These are the activations of a small neural network, seen along a few directions. Each row is one input.
Each table varies a few parts of the input and shows all the possible inputs, shuffled.
Descriptions start from the smaller parts, as in this example, which fits no table here: one of 3 separate values, together with either a single point or one of 11 places around a ring or (one of 5 places around a ring, together with one of 6 places along a line).
Shared parts are said once, and a part with two or three values counts as separate values.

Other details of the inputs vary at random and push rows far along three fixed directions, the same in every table; ignore that.

Table:
x1: [-14, -40,   7,  28,  -2,  24,  24,  -5, -10,  21,  11,  -1, -24,   5]
x2: [ 13,  22,  -7,  14,   0, -18, -24,  23,  10, -24, -11,   8,  26,  14]
x3: [-15, -39,  -7,   9,   4,  15,  20,  -8, -22,  10,  17,  15, -33,  14]
x4: [  5,  -1,  -4,  17, -15,  -2, -21,  31,   8, -40, -13,   5,  17,  16]
x5: [  6,  -2,  11,  -8,  18,  16,  16, -23,  -3,  16,  14,  -8, -10, -24]
x6: [-38, -35, -19,  -6, -12, -15,   7,   7,  21, -10,  -8,   4,  18,  14]
x7: [-37, -42, -23,  -7, -11,  -6,  -2,  14,   6,  -4,  -7,   7,   7,  22]
x8: [  0, -11,  -7,   7,  16,  20,  25, -20, -10,   7,   5,   1, -22,  -1]
x9: [ 25,  32,  20,  19,  -5, -13, -16,  14,  -5,   3,   1,   5,   9,   3]
x10: [-19,   5, -19, -25,   4, -15,  -9,   2,  20,   4,  -5, -22,  13, -10]
x11: [  3,  33,   2, -34,  17,  -8,   7, -24,  15,  15,   0, -19,   6, -30]
x12: [-16,  -8, -10,  29, -30, -13, -20,  50,   6, -23,  -6,  -4,   5,  24]
x13: [ 11, -20,  20,  37,  -1,  27, -10,  27, -27, -24,  23,   7, -18,   7]
x14: [  6,  -3, -10,  -3,  14,  14,  14, -24, -12,  11,   1,  -1, -22,  -4]
x15: [  6, -16,   0,   6,  14,  22,  24, -24,  -5,   8,   3,   4, -16,  -7]
x16: [ 31,  10,   9,  20,  -2,  21,  -8,   9, -27, -19,   4,  14, -16,   4]
x17: [  1,   1,   6, -31,   2,  -5,   7, -30,   5,  12,  -5,   5,   4,  -8]
x18: [-17, -10,  -2,   7,  -3,   4,  17,  -7,   6,  21,   0,  -9, -13,   1]
x19: [ 33,  40,  23,   1, -17,   2, -14,   7, -14,   1,  -1,   1,  -1,  -8]
x20: [-31,  -2, -20, -26,  -7, -27,   5,  -3,  26,  -4, -13,  -1,  19,   4]
x21: [ 31,  43,  17, -16,  -1,  -3, -23,  10,  -7, -12,   2,  -4,   8, -20]
x22: [ 29,  24,  30,  14, -15,   7,  -9,   2, -14,  -2,   2,   2,  -6,  -5]
x23: [-23,  -7, -18, -22,   5, -33,  -4,  -3,  22,   8, -12,   3,  31,  12]
x24: [ 10,  28,   4, -29,  28, -15,  -4, -25,  11,  26,   0, -14,  17, -22]
Description of these inputs: one of 4 separate values, together with either a single point or one of 5 places around a ring.
Changing only the choice among 4 separate values turns x1 into x5. The same change can be made to x12. Which row results? -> x10
Which other rows does x13 become when the choice among 4 separate values takes its other values? List them by row number. -> x4, x17, x22
A walk changes only the place on the ring of 5. It starts at x17 and steps to x7. List the rest of the walk in order. -> x3, x20, x6

Table:
x25: [-13,  14,  -4, -15, -27, -36, -29,  27,  24, -12, -21, -10,  34,   8]
x26: [ 28,  -1,  16,  16,  -5,  17,   1,   0, -30,  -3,  11,  26, -10,   4]
x27: [-12, -22,   5, -14,  11,   5,  19, -26,   5,  42,  13, -13, -12, -11]
x28: [ 11,  -6,  24,  43, -20,  17,   0,  31, -35, -28,  19,  21, -30,  24]
x29: [ 43,  49,  27,  -1,  20,   7,   6, -25, -12,  23,   6,  -2,  -3, -33]
x30: [ 10,   1,   3,  32, -27,   3, -14,  43, -27, -35,  11,  26,  -7,  20]
x31: [ 28,  29,  20,  36,   3,  10,  -2,  21, -23,  -9,  16,   6, -12, -10]
x32: [ 38,  37,  13, -13,   7,  -2, -22, -10,  -5,  -2,   1,  -3,   6, -18]
x33: [ -9, -26,  -9, -19,  24,  14,  16, -30,  -3,  16,   1,  -6,  -2,  -3]
x34: [-24, -21, -22,   4, -18,  -6,  -4,  13,  31, -21, -23,  -6,  19,   5]
x35: [-27,  -4, -31,  -5, -15, -27, -31,  38,  24, -26, -13, -16,  24,  12]
x36: [-14,  28, -15, -17,  -7, -19, -19,  21,  32, -12, -25, -23,  29,  -4]
x37: [ 13, -15,   1,  48, -17,  18,   0,  37, -34, -26,  12,  28, -21,  26]
x38: [ -3,  38,   4, -42, -20, -41, -20,   3,  33, -10, -27,  -7,  37,  -4]
x39: [-26,   4, -26, -12, -14, -26, -22,  34,  20, -37, -15,  -9,  30,  13]
x40: [ 33,  31,   9,   8,   6,  11,  -2,   2, -22, -20,   8,   8, -13,  -4]
x41: [-19, -35,  -4,  -1,  13,   3,  14,  -6,  -2,  -2,  14,   6,  -7,   9]
x42: [-26, -20, -12,   6, -21, -22, -21,  28,  20,  -9, -21,  -9,  30,  22]
x43: [ 38,  45,  24,  -7, -17,  -1, -16,  -5,   4, -26,  -6,   8,  12, -25]
x44: [-13, -28,  -7,  10,   1,   6,  10,  -8,  -1,  23,  -9,  -7,  -7,  13]
x45: [-23,  -3,  -7,  -8,  -2, -21, -12,  22,  21,   0,  -6, -13,  29,  -7]
x46: [ 28,  28,   1,  29, -12,  -2, -31,  40, -11, -38,   5,   4,  -4,   8]
x47: [ 50,  36,  15,  -8,  21,  15,  -2, -32, -17,  17,   7,  -1, -19, -24]
x48: [-11, -21,  -5,  -2,  14,   7,  21, -29,  13,  42,   2, -16,  -7,  -4]
x49: [-22,  17, -21, -27,  -8, -34, -13,   3,  25,  -8, -13,   5,  24,   2]
x50: [  7, -12,  12,  32, -18,  26,   5,  16, -23, -28,  17,  13, -29,  -1]
x51: [  9, -17,  11,  44,  -7,  11, -14,  29, -26, -31,  18,  36,  -9,  25]
x52: [ 33,  29,  25,  10,  -5,   5,   1,  -7, -13,  -5,  -3,  13,  -9,   3]
x53: [ -1,  -2,   4, -39,   5,   7,  20, -44,  10,  23,  -5,  -8,  -8, -33]
x54: [  2,  14,   6, -35,  19,   7,   4, -32,  12,  29, -10, -21,  10, -23]
x55: [ 25,  38,  23,  19,  -2,   1,  -8,  18, -19,  -8,  17,   3,  -5, -17]
x56: [ 45,  61,  27,  -2,   0,  -3,   0, -18,  -4,  15,  10,  -4, -10, -24]
x57: [-26, -26, -31,  11, -21, -17, -13,  35,  18, -21, -23,   8,  29,  28]
x58: [-23, -34, -10,  -8,   9,   0,  10, -10,  -3,  13,   7,  15,  -8,   8]
x59: [ -3,  30,  -1, -24,   4, -29, -16,   0,  30,   7, -18, -17,  44, -22]
x60: [-37, -50, -12,  15,   8,  29,  16,  11, -10,  11,  12, -13, -23,  12]
x61: [-20, -20, -19,   4,   7,  -1,  12,  -7,   1,   7,   1,  13, -10,  12]
x62: [-36, -23, -29,  15,  -7, -22,  -6,  34,  24, -35,  -9,   0,  21,  28]
x63: [ -5, -10, -11, -16,  22,   3,  19, -40,   3,  30,  -4,  10,  -7,  -3]
x64: [ 22,   5,  18,  42, -12,  16,   0,  18, -32,  -7,  11,  10, -28,  14]
x65: [ -7,  30,  -4, -19, -22, -32, -19,  10,  17,  -2, -19, -14,  22,  -1]
x66: [-11, -17,   5, -23,  20,  21,  16, -22,  -3,  32,   5, -16, -13, -15]
x67: [ -2,  28, -10, -46,   1, -27, -16,  -4,  23, -11, -16, -11,  33, -13]
x68: [ 44,  51,  27,  -9,  15,  18,  -2, -21,  -9,  11,   0,  -6,  -7, -26]
x69: [-27, -60, -24,  18,  18,  24,  19,  -1,  -9,   2,   3,  -1, -14,  22]
x70: [ 13,  13,  12,  23,  -4,  -1,  -5,  20, -17, -35,  20,  17,  -9,  10]
x71: [-18, -52, -13,  -3,  18,  20,  11, -11, -11,  23,  15,  -8, -24,   3]
x72: [  0,  23,   4, -27,   4, -11,  10, -28,  14,  35,   5, -19,  -1, -21]
x73: [-33, -58, -20,  22,  -4,  26,  27,  -1,   0,   0,   1,  -2, -26,   8]
x74: [-22, -26,  -8,   2,   0,   4,  22, -10,   1,  15,  -8,  -2, -15,  15]
x75: [-22, -46,   2,  -1,   7,  14,  24, -22,  -4,  23,   0,   1, -13,  15]
x76: [  6,   9,  -3, -30,  29,  -4,  23, -50,  12,  24,  -4,  -4,   3, -15]
x77: [-15, -33, -11, -24,   6,   7,  21, -23,  -6,  30,   2,   7,  -8,  -1]
x78: [ 29,  16,  29,  23,  -4,   9,  -7,   3, -13,   3,  19,   5,  -7,  -4]
x79: [ -6, -16,   0, -14,  22,   1,  17, -31,   4,  11,   5,   2,   3,  -3]
Changing only one part turns x42 into x25. The same change can be made to x79. Which row results? -> x41
Changing only one part turns x34 into x53. The same change can be made to x68. Which row results? -> x66
What is each input in this table made of? -> one of 5 places around a ring, together with either a single point or one of 10 places around a ring
A walk changes only the place on the ring of 5. It starts at x63 and steps to x61. List the rest of the walk in order. -> x49, x58, x51
A walk changes only the place on the ring of 10. It starts at x65 and steps to x28. List the rest of the walk in order. -> x30, x49, x70, x39, x35, x60, x55, x72
Which other rows agree with x64 in the place on the ring of 5? List them by row number. -> x31, x36, x37, x40, x46, x56, x61, x62, x73, x74
